A small network was trained on made-up records. Each row is its average activation on records with the value named, seen along a few directions.
Values that are neighbours, or in one group, have similar rows; names and order tell nothing.
Strong random noise was added to every row along 3 fixed directions; ignore it. To show where, here is one row again and again, with new noise each time:
[ 229 -106  162  -74  216  -39  102   22 -192   95   97   24  -35 -153
  -77  194]
[ 581 -839  343 -596 -302 -462  313 -176  115  326   44  565 -109  -51
 -723  561]
[ 102  117   14   99  473   49  -48  194 -346 -146  162 -116 -141 -270
  129  171]
[ 165  241  181   83  -43   37  100 -464   52  313 -198 -316  323   74
  -33  -61]
[ 166  177   -7   57   72 -115  -70 -305   -6  -18 -135 -224   65  -76
 -104  167]


Rom, 9 values:
s7: [-429  643 -140  189 -211  178 -336 -497 -128    1 -160 -168  135 -222
  294 -112]
s8: [ -22  275  -43  146  362  -69 -162    8 -237 -218  130 -233 -124 -206
  126  143]
s3: [-105 -314    3 -264  154  373   66  512 -461  293  205  281 -222  302
   88 -146]
s5: [-151 -580  -73 -282 -313 -135  213  113  100  345  -12  249 -105  390
  -57 -192]
s1: [  48  113 -328  -75 -379   -8  -93 -551  561   85 -422 -228  116  714
 -131 -140]
s6: [ -25  -45  353  -74 -341  187  113  113  197  -51  147  410  119  184
  -43 -220]
s2: [ 214 -595 -181 -218 -170 -738  -88   24  107 -338  -55  332 -379 -485
 -469  651]
s9: [-331 -236 -139  100  239  252   48  963   48  -95  259  269 -107 -336
  176 -166]
s4: [  42 -191  210  101   63   68  247  571  116 -404  364  252   -6  -23
  146 -238]
The values of Rom form 3 separate groups.
Question: List the group mates of s8, in the order listed.
Answer: s7, s2
Question: List the group mates of s6, in the order listed.
Answer: s9, s4

Baf, 9 values:
g4: [ 177  -47  -83 -127 -306 -134   59 -582  330  109 -328 -313  120  769
 -113  -42]
g2: [-638  895  -10  532  274  746 -201  359 -110  -54  176 -459  417 -161
  765 -746]
g5: [  44   -7 -184  115  562 -412 -152  223 -264 -423  262 -174 -262 -657
   -4  391]
g7: [-148 -140 -469  -82  375   61  -75  273  -60   70   18 -201 -272  187
  167  -20]
g8: [  45   30  139  188 -118    0   40  257  158 -408  138  298   10  -90
  -76 -115]
g3: [ -30  269  274  148 -223    8  264 -767  -73  743 -270 -312  502  -91
  118 -230]
g1: [-230  162 -123 -109 -355  211 -202 -292 -141  284 -407   21  -77  338
   26 -125]
g6: [-417  503 -143  531  262  409 -138  471  103 -223   44 -465  311  -98
  441 -479]
g9: [ 519  -28 -152 -143  191 -474 -385  -88 -145 -944   82  363 -658 -341
 -398  915]
The values of Baf form 3 separate groups.
Question: List the group mates of g9, in the order listed.
Answer: g5, g3
Question: List the group mates of g8, in the order listed.
Answer: g2, g6

Rol, 13 values:
m6: [ -49  210   37  195  -19   55   57  115  259 -121  115  -69  334    3
  157 -283]
m12: [ -51  354  383  359  -12  166  207 -320    3  143  -23 -276  434 -125
  228 -284]
m2: [-403  445 -488  240 -302  -79 -505  -85  231 -382 -375 -185   19 -222
  -98   41]
m1: [  -2 -299  -64 -140  257  181   29  209 -106  133  199   51 -131  257
   87  -89]
m11: [ 293 -188  140 -196  164 -148   75   14  -88  -88  192  122 -230 -224
 -241  326]
m10: [ 238  105  265  100  -97    0   95 -211  -48  -25  -41   81  163 -107
   -2   99]
m7: [ -68 -201 -172 -300 -406 -270 -108 -395   56  292 -346  -25  -69  299
 -246  107]
m4: [ -79   32  283  173  109  354  261  338   23  115  236  -73  291  104
  349 -472]
m5: [ -41  252  -12  137  405  274  151   15 -335  226  -13 -387  -53  130
  370  -89]
m13: [ -50  -39 -148 -128  168  267  -11  337   33  103   84   33  -32  249
  167 -144]
m3: [ -77  144  251  108 -166  418  247   -3  107  284   61  -72  324  404
  267 -580]
m9: [  15 -440  520 -354 -276   41  267   68 -283  681   78  537  100 -264
 -198   49]
m8: [-170  731 -382  552  473  -27 -264 -307 -121 -255 -240 -716  -42  -64
  337 -100]
The values of Rol form a line.
Question: Which values are neighbours of m5? Give them in the order they are listed.
Answer: m7, m8
Question: Which values are neighbours of m6? Give them in the order they are listed.
Answer: m2, m4
Question: Which values are neighbours of m10? Give them in the order they are listed.
Answer: m12, m11

Vos, 17 values:
y7: [-141  141  -59  172 -105  -62  100  -38  236 -219  118  131  270 -282
 -206   10]
y11: [ 269 -254  357   19  -51  -98  340 -353  -16  631   -4 -117  306  -72
   44   31]
y1: [  -3 -282 -184 -326 -425 -434  -15  -15  711    3 -158  143  -17  363
 -366  -26]
y8: [ 164  213  -66  277  392  -64   51 -348   40  -36 -278 -339   55  -15
 -161  129]
y16: [ 203  679  110  399  571  262 -155  106   -8 -397  165 -139   18  -74
  152 -157]
y14: [  -6  132 -242  145  342   70  -46  379 -333 -318  183  -17 -426  317
  351 -175]
y5: [-134 -301   67 -191 -296  145  151  315   43   81  -24  549  -84  122
 -149 -227]
y2: [ 137 -772  420 -209  253  270  296  518 -535  537  109  256 -211 -404
  129  182]
y10: [ -40 -132  136 -172 -536  -15   49 -118  504  233  -40  216  354 -238
 -362  -77]
y15: [ 240 -167  148 -144  512 -224  177  258 -278 -282  463  133 -143 -171
  -75  121]
y12: [ 130 -543  355 -142 -579  193  391 -104  309  263 -197   43  196  617
   63 -174]
y9: [ -65  -88  230 -191  -83  245   20   81 -318  542  -42   53  -78  369
  179   -9]
y4: [-294  -30  -62  168 -617 -101   34 -106  297  235 -317  -44  399  -20
 -156 -235]
y3: [  24   27  406  -31  191   94  225   70 -361  401   24   96   13 -368
  242   45]
y6: [  67 -241 -155 -360 -199  151  -39 -333   43  356   77 -269   42  415
  251  -59]
y13: [ 219  324  205  -71 -520 -250  106 -552  519 -103   -6  172  326  116
 -386  101]
y17: [-239  181 -763 -108  334 -268 -786  -73 -505 -653  -49 -117 -567 -242
 -188  449]
The values of Vos form a ring.
Question: A walk along Vos starts at y4 and steps to its neighbour y5. Put y10, y15, y12, y13, y17 in the order it reaches them.
Answer: y12, y17, y15, y13, y10
Question: Which values are neighbours of y3? Give them in the order they are listed.
Answer: y11, y2
Question: Which values are neighbours of y6? Give them in the order they are listed.
Answer: y14, y9
Question: Fewest steps between y1 and y16?
Answer: 6

Lafu, 13 values:
w4: [ -91  331 -352  135  476 -271 -411 -141 -491 -505  -27 -265 -528 -356
   -2  510]
w2: [ 239  101  235   61 -110 -237   94 -269  124  246 -154 -114  367 -261
 -143  -69]
w6: [ 226 -224 -173 -125  357 -569 -130 -113 -334 -350   26  329 -541 -553
 -191  639]
w11: [  -3 -406   64 -134   64  263  310  288 -156  512   89   -9  -26  456
  114 -367]
w13: [ 223  428  431  146 -132  444  162 -301   22 -141  173  -28  242  191
  364 -414]
w3: [-226  -43  -83 -127 -924 -261  -30 -397  665   99 -326  138  261  408
 -369 -218]
w12: [-258  -69 -203  220  -86  135   14   -6  267  -65  -13 -119  101  367
  100 -273]
w5: [ -58  811  309  689  208  406  246  -59  102  221    7 -538  764   17
  338 -501]
w8: [-329  336 -318   75 -144  196 -286  177  426 -228  -73 -219  218  207
  144 -280]
w10: [  -3  183   70   -3 -206  282  213 -562  193  813 -534 -529  364  781
   94 -383]
w7: [ -31 -531  415 -444 -698   75  168  127   93  542 -151  633  151 -211
 -377   50]
w9: [   5  231 -451 -148  122 -104 -334 -457  -82 -124 -284 -332 -324  148
   79  413]
w1: [ 333 -324  218 -131 -417 -454   89 -454  440  -28   -3  104  308 -199
 -535  210]
The values of Lafu form a line.
Question: Fewest steps between w8 and w1?
Answer: 8
Question: Which values are neighbours of w11? Give them in the order they are listed.
Answer: w12, w10
Question: Which values are neighbours of w7? Give them in the order they are listed.
Answer: w3
Question: Which values are neighbours of w13? Give them in the order they are listed.
Answer: w5
